A small network was shown many inputs. Here are its activations along a few directions, one row for each input.
Each table varies a few parts of the input and shows all the possible inputs, shuffled.
A made-up example of a description, with smaller parts first: one of 3 separate values, together with either a single point or one of 9 places around a ring or (one of 5 places around a ring, together with one of 6 places along a line).
Shared parts are said once, and a part with two or three values counts as separate values.

Other details of the inputs shift rows strongly along two fixed directions, in all tables alike. That doesn't count.

Table:
R1: [-15.3   3.6  -0.3   8.5  33.8  11.3 -34.1 -31.2  89.1  21.1  18.8 -30.3]
R2: [ -5.6 -39.3  -6.1  -2.5  48.9  -4.6   4.9 -14.2 -12.0  10.2  55.8  10.6]
R3: [ 14.2  32.2  12.5  -7.1 -38.5  -9.7 -39.1  14.8  54.1   2.6 -62.2  -4.8]
R4: [  5.4 -26.2  -7.7  -9.2  31.9   7.3  19.1  -6.5 -14.0   8.4  40.4 -17.4]
R5: [-15.1 -33.0  -5.5   9.9  26.3  36.7   2.5 -24.0 -19.1 -10.5  59.1   6.5]
R6: [ 15.3  14.8  -5.7   1.9 -27.1 -21.4  22.1  11.8 -58.2  -4.3 -20.2  15.6]
R7: [ 16.5  47.5  10.1  -1.9 -47.2  -1.7 -34.6  -1.8  48.9   6.2 -59.3  -9.1]
R8: [  1.2  11.4  13.9  -1.9  19.5  25.9 -33.2 -42.3  88.7  13.4   4.8 -15.3]
R9: [-25.6 -39.4  -8.9   8.2  33.1  31.7  13.1  -9.8 -15.2 -12.9  59.8  -9.9]
R10: [  8.0   9.9   8.1 -11.3 -27.7 -23.7  24.7  35.3 -46.2 -10.8 -40.1  23.3]
R11: [ 13.2   3.5  -2.7  -3.3 -23.0 -30.7  16.0  30.3 -51.6  -8.7 -28.7  19.9]
R12: [  6.2  11.0  -9.2   1.6 -20.2 -25.4  31.1  27.9 -52.4  -5.2 -23.2  -0.8]
R13: [-16.9 -43.3  -2.8   4.7  25.0  24.8  -0.3  -2.8 -15.8 -16.3  48.6  12.8]
R14: [ -3.4  32.4  11.5  -1.2 -15.4   2.0 -11.8   4.0  57.9   4.2 -43.7 -20.4]
R15: [  2.1  14.8  -7.1   3.5 -19.5 -22.6  19.6   8.5 -54.2   2.5  -9.8  19.5]
Each input here is: one of 3 separate values, together with either a single point or one of 4 places along a line.
Question: The inputs of R3 and R7 match in every part but the choice among 3 separate values. If R2 is changed in the same way as R3 into R7, which row does it become?
Answer: R15
Question: Which other rows does R4 become when the place on the line of 4 takes its other values? List them by row number.
Answer: R1, R12, R14
Question: Which other rows does R9 become when the choice among 3 separate values takes its other values? List them by row number.
Answer: R5, R13

Table:
R16: [ -3.7  38.0 -11.8   5.4 -44.1 -41.0  12.0  31.3 -32.8  -5.2 -50.3   0.9]
R17: [-11.5  -1.8  -6.9  -6.0 -10.4 -25.1  35.0  19.7 -70.0  -8.8  -7.2  29.7]
R18: [  6.1  10.5  13.2  -0.9  -4.9   9.2 -21.2   6.9  49.9  13.6 -27.1 -24.8]
R19: [  8.6 -10.9  -0.2 -13.8   1.0  -5.5  45.1  36.2 -67.5  -3.4   4.0  14.1]
R20: [ -4.9 -18.9   4.9 -18.1  30.5  18.3  -8.8  -6.1  22.6   5.8  16.7  -6.0]
R21: [ 13.0 -14.3  -4.4  -3.4   9.9  23.1 -21.6 -21.2  14.9  11.5  30.4  -2.5]
R22: [ -1.7 -18.5  -5.8   0.1  13.7  11.6 -24.2  -8.6  19.3  16.8  32.2   1.6]
R23: [  6.1  -4.7   4.9   2.4   8.8   4.6  -0.9 -14.2 -28.3  -4.6  15.5  12.9]
R24: [  7.6  35.0   8.9   4.7 -21.7   2.7  -6.1  -8.7  37.2  -0.8 -32.3   0.5]
R25: [ -0.7 -19.9  -8.8   1.6   0.2  -4.5  -8.5  -4.5   5.3   3.1  22.9   9.3]
R26: [  1.8 -28.0   6.0  -4.3  21.8  -2.3   4.1  -0.7 -19.2 -12.2  23.7   8.9]
R27: [ -8.3 -12.6   3.2  12.0  28.1   3.6  -7.1 -23.8  38.0  16.7  25.8 -13.4]
R28: [ -1.4  -1.4   0.5  -2.4  22.4  14.0  -3.2 -26.3   3.5   1.8  12.1   6.9]
R29: [  4.8  -7.7   5.8  -1.3   6.7   4.3  -3.3 -20.8 -10.3  -6.8  19.4   7.9]
R30: [-10.2  -8.7   5.8   7.0  19.8   0.2 -16.8 -12.0   4.5   4.4  20.9  10.4]
R31: [ 14.7 -15.3  -8.8   6.2  -6.7 -13.2  12.3  27.2 -59.5 -12.2  -6.3  23.6]
R32: [  1.5 -10.4  -8.8   3.7  37.9   1.2  -9.0  -9.7  21.1   3.2  17.8 -21.7]
R33: [ 8.0  1.8  3.1 -9.0 10.0 17.6 14.5 -8.4 -5.3 10.4 19.5 -0.5]
R34: [ -6.0 -23.7   2.5  -4.4  47.2  15.1  -8.0 -17.5  21.5   0.2  23.4   1.3]
R35: [-14.5  -5.9  -3.2  -0.1  19.0  -4.6   7.4  -3.4 -20.4   3.5  10.2  17.8]
R36: [-31.1 -15.4  -8.1  25.0   8.3  35.9   6.2   1.0 -18.7 -23.0  27.2  -4.8]
R37: [  9.4  -5.0   1.0   6.9   6.5   1.0  18.0 -15.6 -16.0   4.3  11.3  -5.3]
R38: [  4.3 -12.7 -13.5  -2.8  16.1 -17.4  21.5  10.5 -32.0  -8.3  10.5  -9.7]
R39: [  5.3  36.4  -3.8   9.6  -5.6   2.2 -32.2 -20.8  54.1   7.5 -26.6 -24.7]
R40: [  6.9  -8.4 -14.4 -11.0  -6.5 -26.5  34.4  27.4 -52.5 -12.3  -4.7  -7.0]
R41: [  4.0  35.9   1.8  -5.8 -47.4 -18.5  14.0  15.2 -36.1 -14.7 -57.4  20.3]
R42: [ -8.4 -13.3   1.9   0.9   4.2 -14.3   8.3   2.0 -36.0  -5.2  19.0  19.0]
R43: [  7.7  -5.0   3.7  12.4  25.8  15.4  -2.2 -29.5  15.9  13.4  19.4 -12.5]
R44: [  3.6  16.3  14.6   4.2 -15.3  -6.2 -26.0  13.2  16.8 -10.0 -39.0   5.8]
R45: [ -6.0  28.4   7.1   0.2 -27.7 -10.9  -2.4  10.3  37.3   3.6 -32.8   2.9]
R46: [-10.8  -1.9 -11.2   9.7  36.2  -0.8 -17.0 -21.7  33.3  15.2  27.2 -19.1]
R47: [ -3.9  26.2   6.5  17.8 -17.1 -12.1 -10.2   7.4  17.7  12.2 -36.4  -3.5]
R48: [  9.0 -27.2  -1.0  -4.7  23.2  20.8 -29.1  -7.1  35.1   8.6  27.1  -7.7]
R49: [-26.2  21.6  -4.4  14.6 -65.9   7.6  16.3  39.6 -34.8 -37.8 -42.5   0.2]
R50: [  7.2  31.8  10.0   6.3 -22.8  -9.4   0.6  26.9  11.2  -6.5 -54.7   7.9]
R51: [  0.4 -27.1   9.8 -10.1  21.0   6.6 -12.7 -10.2  25.5  -7.3  23.6  -4.2]
R52: [ -7.6  26.8  -7.4  -0.2 -22.2 -20.3 -14.9   4.2  37.9   5.3 -27.4 -19.6]
R53: [  8.1 -14.7   2.2  -0.2  14.9  10.4  10.5 -26.1  12.3   8.9  25.6 -15.6]
R54: [ 11.0 -30.3  -5.9  -4.2   6.5   0.1  -3.4   3.6   0.4  -7.4  17.7   4.7]
R55: [ 15.0  -7.3  -8.4   5.3  -9.4  -0.9   0.0  -8.8 -23.6  -6.1   9.4  14.5]
R56: [  4.9  25.0  -2.5  -7.9 -17.6  -7.9 -17.3  20.7  25.9   4.1 -38.1 -25.9]
R57: [  5.1 -11.0   6.3  -8.8   1.5   5.7  -2.4 -19.4  -2.4  -6.0  20.6   3.1]
R58: [ -5.5 -13.5   0.6   3.0   8.8  -6.4  12.2  -5.8   5.3  11.8  17.1  -8.2]
R59: [ -5.5 -16.0  -1.1  -8.4 -13.3 -24.0  29.3  19.7 -71.4 -10.2  13.1  24.5]
R60: [  9.9  -4.9   3.2  -2.7   7.8  13.7  10.3 -11.2 -10.3  16.2  16.2 -13.6]
R61: [-12.6  -2.1  -2.2 -14.5  -0.7  -5.0  14.0  13.1 -35.0   7.1   2.8  14.1]
R62: [  5.4  28.6  -4.2  -2.5 -16.0  -1.1 -24.2 -19.7  60.4   4.1 -21.9 -30.1]
R63: [ -1.5  18.0   0.2  18.0 -12.6   0.6 -49.4  -7.5  58.2   9.3 -22.0   4.2]
R64: [ -6.0 -31.2   2.0 -16.5  36.4  11.8  -0.1 -16.4  27.9  -3.4  27.8  -4.0]
R65: [  9.0  23.7   9.7  12.2 -23.3 -12.9  -2.8  23.7   4.6  -0.8 -55.6  -5.2]
R66: [  9.6   2.4  -0.3  -7.7  -8.4  -1.7  34.1   0.3 -28.3  -4.7   5.9   9.6]
R67: [ -4.6   3.4   0.2  -6.5  -1.5  -3.8  24.4  18.7 -30.2  10.9   7.9  11.2]
R68: [ -5.9  36.3   7.6  12.3 -17.3  -7.7 -10.3   9.4  31.0   7.1 -37.6   8.2]
R69: [-27.9 -13.3 -12.4  18.7 -20.4  14.5  37.3  25.3 -75.2 -35.9  12.2   8.6]
R70: [  1.2  30.7   7.4 -13.7 -25.8   9.0 -15.7  -2.2  19.0   4.6 -36.6  -0.6]
R71: [ -5.0  37.9  -7.1  -3.0 -34.5 -20.8  -9.6  24.7   2.7  10.8 -40.9 -14.6]
R72: [-32.5 -23.7  -5.1  11.4  15.1  50.6  -3.2  -5.1   5.8 -12.1  45.3 -19.3]
R73: [ -1.0 -22.7 -10.7   8.3  10.7  -5.7  -3.8  -6.2 -12.6   2.0  30.1  15.8]
R74: [-16.1 -13.3  -1.4 -11.0  15.3  -0.8   1.9 -12.6  14.4   3.5  18.2   5.8]
R75: [  6.9  15.3  10.4   8.3 -16.5  -9.4  -7.2  11.2  28.9  -1.2 -42.0 -12.3]
R76: [ 12.9 -14.1  -7.0  10.3  17.6  15.4 -17.2 -25.8   4.4   3.8  27.8   7.6]
R77: [  0.3  31.3   4.5   2.0 -48.7 -22.7  13.9  39.0 -35.3  10.7 -51.4   2.2]
R78: [  6.4  -5.6   6.9 -11.4   0.7  11.5  -3.0  -8.3 -22.5   2.5  18.7   3.9]
R79: [  7.5  11.7  10.3   0.6 -22.5  -8.9  -4.2  13.9  32.5  -0.8 -40.9 -16.0]
R80: [ 15.5  18.9  -1.0   1.4 -41.8  -1.7 -24.0  -3.5  26.4  -4.7 -31.1   3.3]
R81: [  4.1  -1.0 -11.3   1.5  23.1   3.2  -3.4 -30.4  18.6   4.3  25.6 -21.5]
R82: [  2.8  19.3  12.9   3.5  -1.5   4.7 -18.9  -1.0  69.6  -1.7 -29.4  -7.9]
R83: [ 10.5   9.4 -14.8 -10.9 -12.8 -11.2  28.6  14.0 -65.0   2.9   1.0  -7.5]
R84: [  5.2  -5.4   2.5   5.6  36.8  22.3   3.4 -31.2  20.1   8.6  33.9   0.3]
R85: [  0.0  -7.2  -1.5 -15.2   3.6   4.4  14.3 -16.1 -11.6  -5.0  10.6   6.9]
R86: [  5.9 -17.6   1.0 -10.2  10.1  -4.7  34.6  15.3 -23.0  -8.4  11.7   7.3]
R87: [ -8.8  28.0   9.3   8.9  -7.3  -1.0 -20.5  -7.7  67.8   8.4 -22.2  -2.0]
R88: [ -8.9 -10.9   6.1  -7.7   8.2   2.7  -9.6   0.2  -9.1   9.3  23.3   5.9]
R89: [  4.0 -13.8   9.3 -13.3   2.5   1.9  -1.8  16.4 -22.6  -3.8   4.8   3.9]
R90: [ -4.3 -23.1   0.0  -9.8  27.4   0.9  11.6  -3.7  -9.1  -8.9  14.4   8.3]
R91: [ 12.1 -27.1  -8.3   2.4   5.1  -7.5   7.2  11.4 -32.3 -11.6  13.1  15.5]
Question: What do these inputs look like to the network?
Answer: one of 4 places along a line, together with either a single point or (one of 3 separate values, together with one of 6 places along a line)
Question: The inputs of R43 and R60 match in every part but the place on the line of 4. If R68 is changed in the same way as R43 into R60, which row does it become?
Answer: R67
Question: The inputs of R27 and R58 match in every part but the place on the line of 4. If R69 is changed in the same way as R27 into R58, which row does it become?
Answer: R49
Question: Which other rows does R38 become when the place on the line of 4 takes its other values? List them by row number.
Answer: R32, R40, R56
Question: Which other rows does R90 become when the choice among 3 separate values takes its other values? List them by row number.
Answer: R17, R41
Question: Which other rows does R44 become when the place on the line of 6 takes its other values? List them by row number.
Answer: R31, R32, R34, R50, R65
Question: Which other rows does R54 become when the place on the line of 6 takes its other values? List them by row number.
Answer: R40, R51, R64, R79, R86
Question: Which other rows does R76 become when the choice among 3 separate values takes its other values? List them by row number.
Answer: R31, R63

Table:
R92: [ -4.3 -20.1  -9.3  16.8  33.0  32.7 -22.5 -32.7  33.5   6.6  48.1 -26.4]
R93: [ -7.4  17.8   5.0  10.7 -32.9  -6.1 -25.8  37.4  27.3 -11.8 -53.7  -7.0]
R94: [ -6.5  -4.5 -25.8   5.3 -21.1 -14.2  45.8  27.3 -94.3 -11.4  13.7  -7.3]
R95: [  6.1  58.5   3.5   9.3 -78.8 -24.9 -23.8  14.9 -22.5  -1.3 -72.3  33.0]
R96: [ -8.5  52.0   7.0  23.3 -28.7   6.4 -46.1 -30.1  84.1   0.8 -43.9  -5.5]
R97: [  1.7 -44.4  -1.3  -7.8  11.1  -2.0  -9.6  13.3 -34.0 -11.1  30.2  28.6]
R98: [-24.1 -23.4  -4.5   2.7  34.6  16.7 -30.0  -5.9  77.5   3.4  28.5 -36.4]
R99: [ -8.9  -2.7 -12.4  15.8  15.9   4.3  19.8 -12.6 -42.2   7.2  32.7   2.4]
R100: [ -0.3  12.9  11.7  -2.4  -9.9   9.2  18.7  -4.1  -5.3 -12.3 -17.1  12.5]
R101: [-10.6 -14.3   7.5   9.9  18.7  16.7 -45.4 -13.3  87.0 -11.1   1.6  -9.5]
R102: [ -4.1 -26.5  -7.5 -14.0  10.7  15.7  44.2  14.6 -46.5 -10.0  31.5 -19.4]
R103: [ -9.1  16.0  -4.5 -11.5 -26.0 -11.7  60.8  34.4 -75.7  -7.9 -17.3   0.9]
R104: [ 49.2  16.4   7.9 -32.7   9.7 -37.2  24.0  -0.6  -1.4  29.8 -26.8  -9.9]
R105: [ 34.2 -25.8  -6.2 -25.5  48.5 -56.4  34.4   8.6 -39.8  28.4  18.3   7.0]
R106: [ -0.5 -33.0   7.4  -2.4  48.6  53.2 -16.9 -32.7  61.9   4.8  50.6 -34.1]
R107: [ 11.8  -5.8  19.0 -12.8  -6.5  36.0 -48.5 -22.6  67.0  -1.7  -2.2  -2.0]
R108: [  5.9 -25.9   8.6 -17.0  20.2  18.4  11.9 -18.2 -31.5   2.0  40.4  27.2]
R109: [ 41.5  -9.9 -12.9 -15.5  44.2 -40.0  25.3 -26.9 -29.1  37.9  33.9  -7.8]
R110: [-15.5 -12.5   1.8   7.7  14.8 -10.7  10.4   4.9 -12.2 -10.9   5.9  23.3]
R111: [-24.4  55.3   2.0   6.8 -59.8 -34.8  -4.3  50.2  14.4  -5.2 -86.3  -3.4]
R112: [  3.2 -23.9 -14.1  12.1   6.9   5.3  21.8  -9.9 -55.1 -16.5  35.4   9.4]
R113: [  9.0  25.6  14.7  -1.3 -43.2  13.1  -9.4  11.5  26.7 -23.2 -55.5  -2.3]
R114: [-10.5 -10.4  10.8  -0.8  13.1   1.4 -42.2 -12.8  44.0   7.4   8.1  23.4]
R115: [-18.6 -28.3  -3.7   6.9  38.5  -0.9  17.4   6.8 -25.0   3.0  35.5   8.8]
R116: [ -0.1  50.5  14.0   0.6 -50.5   0.2   7.4  26.4  -0.8  -5.2 -70.4   0.5]
R117: [ 13.6  -5.2  -7.6   2.4 -31.9  -3.8  -5.5   5.6 -56.5  -9.7   2.5  24.5]
R118: [-22.7  11.7 -10.7  13.6  20.8  13.5 -12.0 -33.6  48.7  18.0  28.7 -30.5]
Question: What do these inputs look like to the network?
Answer: one of 3 separate values, together with either a single point or (one of 2 separate values, together with one of 4 places along a line)
Question: The inputs of R101 and R113 match in every part but the choice among 3 separate values. If R114 is changed in the same way as R101 into R113, which row does it become?
Answer: R108
Question: Which other rows does R115 become when the choice among 2 separate values takes its other values? List them by row number.
Answer: R93
Question: Which other rows does R109 become when the choice among 3 separate values takes its other values? List them by row number.
Answer: R104, R105
